[129 123 170 136 132] : tigez
[160 119  69  98 118] : Zudet
[119 122  83 114 129] : beru
[ 91 128 171 148  87] : vug
[119 137  91  92 150] : Pusa
[ 92 140  69 153  58] : koga
[171 138  97 140 141] : venov
[104 137 171 159 114] : mip
order: [ 69  98 118 119 160] : Zudet
common Pusa mip:  : [137]
next: [119  69] : [ 98 118]
common Zudet koga:  : [69]
common Pusa beru:  : [119]
common vug venov:  : [171]

[121 101  96 114 161 127  80 115 172 105  89 175 116 122 154]  kas
[108 102 111  94 178 184 102 157 106 161 181 102 105 166 139]  pomup
[173 129 119 178  83  75 187 126 135 109  85 181 133 105  85]  vugi
[ 80 155 174 116 105  96 115 121 161 127  89 127 120 161 146]  mur
[ 80 172 174 116 105  96 115 121 161 114  89 127 175 101 121]  Ren
[172  78  75 177 168 170  79 171  74 163 116 167  70 128 120]  Vus
common Vus vugi:  : [75]
order: [ 89 127 175 101 121  80 172 174 116 105  96 115 121 161 114] : Ren
has: [116 175  89 105 172] : no
common kas vugi:  : [105]
which: [108 102 111  94 178 184 102 157 106 161 181 102 105 166 139] : pomup

[145 164 139 132 120  93 170 165 137]  mumo
[106 137 154 125 101 118 134 128 143]  Rusin
[153 143 151 132 107 146 133 133 124]  nikol
[ 96 145 160  82  92 106 149 116  88]  feroz
[101  98 147 152  96 149 150  76  75]  Porof
[113 143 157 126  98 131 137 129 130]  Vilaz
next: [153 143 151 132] : [107 146]
has: [ 96 146 160] : no

[156 106 102 121 150 106 133 165 148 150 144]  Pekiz
[165 110 120 106 102 101 107 159 103 114 106]  geme
[ 76 155 109 149  84 154 163  74  71 144  74]  toled
[110 103 114 166 101 106 102 121 107 159 106]  Guz
[103 121 102 106 101 159 165 110 107 114 106]  buli
order: [101 102 103 106 106 107 110 114 121 159 165] : buli
order: [148 150 144 106 106 156 150 102 121 133 165] : Pekiz
next: [120 106 102 101 107] : [159 103]
which: [156 106 102 121 150 106 133 165 148 150 144] : Pekiz
next: [103 121 102 106 101 159 165 110] : [107 114]
has: [114 165 101 106] : no
order: [103 121 102 114 106 165 110 159 107 106 101] : buli

[129 123 102 160 146  90 138 119 164]  sen
[124 113 132 151 101 175 144 109 101]  Fupi
[133 134 106 163 132  96 172 143 139]  Bavo
[136 132 114 160 119 109 181 147 123]  dum
[131 132 133 152  97 163 163 122  99]  tav
[137 127 122 157 107 127 183 145 110]  Vezat
[132 100 101 124 144 109 113 175 151]  Fivun
[131 131 101 162 141  90 156 131 153]  vuzal
order: [109 132 113 124 101 101 175 151 144] : Fupi
next: [163 163] : [122  99]
common Fupi tav:  : [132]
has: [ 99 122] : no

[104 148 153  83 105 150 141] -> kifa
[ 88 153 115 147 120  88 120] -> poni
[112 158 130 140  94 124 170] -> bulo
[124 140 112 159  94 130 170] -> telu
[130 124 140 112 159  94 170] -> saf
order: [120  88 153 115 147 120  88] : poni
has: [170 124  94 140 130] : no
which: [ 88 153 115 147 120  88 120] : poni
order: [130 124 112 158 170 140  94] : bulo
order: [170 124  94 140 130 158 112] : bulo
has: [147 153] : no
order: [ 94 112 124 130 140 158 170] : bulo

[123 177 119 123 162 120 144] : zifi
[136 131 132 124 183 124 100] : vud
[127 138 119 172 157  91 133] : Vipel
[125 176 125 117 165 125 138] : mobaz
[165 176 124 138 125 117 125] : tenup
[136 173 127 157 131 118  99] : vivu
[136 126 150 116 166 126 138] : Lup
next: [127 157] : [131 118]
order: [138 126 166 116 150 126 136] : Lup
has: [172 157  91] : yes
order: [138 125 176 125 117 165 125] : mobaz
has: [123 119] : no
next: [176 124 138 125] : [117 125]

[ 87 177 150  72 145] = vite
[120 165 106 160  84] = giguv
[ 86 106 170  95 157] = duduv
[100 152 103 162 100] = gep
has: [170 106] : no
has: [100 152 103 162] : yes

[123  98  99 126 128] : monen
[147 192 170 124  97] : pem
[135 132 110 158 109] : Kop
[108  63  95 117 161] : Madis
[112  87 119  59 150] : zet
has: [135 132] : yes
next: [135 132] : [110 158]

[129 122 175 134 104 140 158 127 107 116] = fot
[151 131 167 132 122 130 148 142  96 100] = fova
[102 125 128 136 105 132 125 117 143 126] = bamo
[105 114 132 112 121 148 162 105  99 153] = tuzuv
[151 131 167 122 132 130 148 142  96 100] = pinur
[151 144 108 141 125 113 103 154  89 121] = sabol
[102 125 128 136 105 132 125 117 179 145] = razim
[150 140 114 141 125 119 117 150  75 123] = zugoz
[150 140 114 141 125 119 117 141  91  99] = Gek
next: [175 134] : [104 140]
next: [132 122] : [130 148]

[107 130 147  78 142 133 104 117 152 116 129 147 133 129 105 145 142 155
 119 120 138 126 116 123 138 108 129 118 116 132 112 154 154 138 120 142
 116 127 107 107 139 154 174 138 134 150 129 133] -> kek
[145 144 120 173 114 143 120 163 190 157 135 148 112 128 109 175 108 145
 128 131 156 144  84 129 102 131 135 151 101 148 112 106  94 125 166 162
 159 113  76 145 112 170 122 125 141 109 144  91] -> nemi
[114 144 135 190 128  76 156 120 109 144 101 108 129 131 166 135 113 144
 148 163 102 141 162 145 143 112  94 148 120 128 131 159 112 157 174 145
 175 122 125 109 145 112 151  91 170 125 106  84] -> sepak
has: [174 157 112 159 131] : no
which: [107 130 147  78 142 133 104 117 152 116 129 147 133 129 105 145 142 155
 119 120 138 126 116 123 138 108 129 118 116 132 112 154 154 138 120 142
 116 127 107 107 139 154 174 138 134 150 129 133] : kek
which: [145 144 120 173 114 143 120 163 190 157 135 148 112 128 109 175 108 145
 128 131 156 144  84 129 102 131 135 151 101 148 112 106  94 125 166 162
 159 113  76 145 112 170 122 125 141 109 144  91] : nemi
next: [174 145 175] : [122 125]
order: [ 76 145 112 170 122 125 141 109 144  91 145 144 120 173 114 143 120 163
 190 157 135 148 112 128 109 175 108 145 128 131 156 144  84 129 102 131
 135 151 101 148 112 106  94 125 166 162 159 113] : nemi
next: [135 190 128] : [ 76 156]

[133  98  93 146  90 124 167 180  88]  didir
[ 98  90 123 118 124 135  85 113 128]  ges
[116 146  98 157 143 163 129 162 170]  Godon
[123 122 142 171 138 109 149 121 131]  Foza
[139 155 161 116 183 123 181 140 180]  Veze
[180 116 161 184 139 140 123 155 123]  vog
[ 83 116 146  98 154 143 163 131 158]  Duzof
has: [157 143 163 129] : yes
order: [116 123 139 140 155 161 180 181 183] : Veze
common vog didir:  : [180]
order: [ 98  93 146  90 124 167 180  88 133] : didir
next: [183 123 181] : [140 180]
next: [98 93] : [146  90]
next: [116 146  98 154 143 163] : [131 158]

[ 91 131 116 158 130  92] : Das
[154 127 119 118  76 165] : repa
[ 97 110 116  80 130  92] : kivi
[104 170 168 135  99 118] : mon
[139 114 135 168 115  67] : rafot
[ 91 131  88 107 143 165] : dav
[ 76 155 119 118 127 165] : fegel
which: [154 127 119 118  76 165] : repa
which: [ 91 131  88 107 143 165] : dav
order: [ 99 104 118 135 168 170] : mon
order: [165 127 118 119 155  76] : fegel

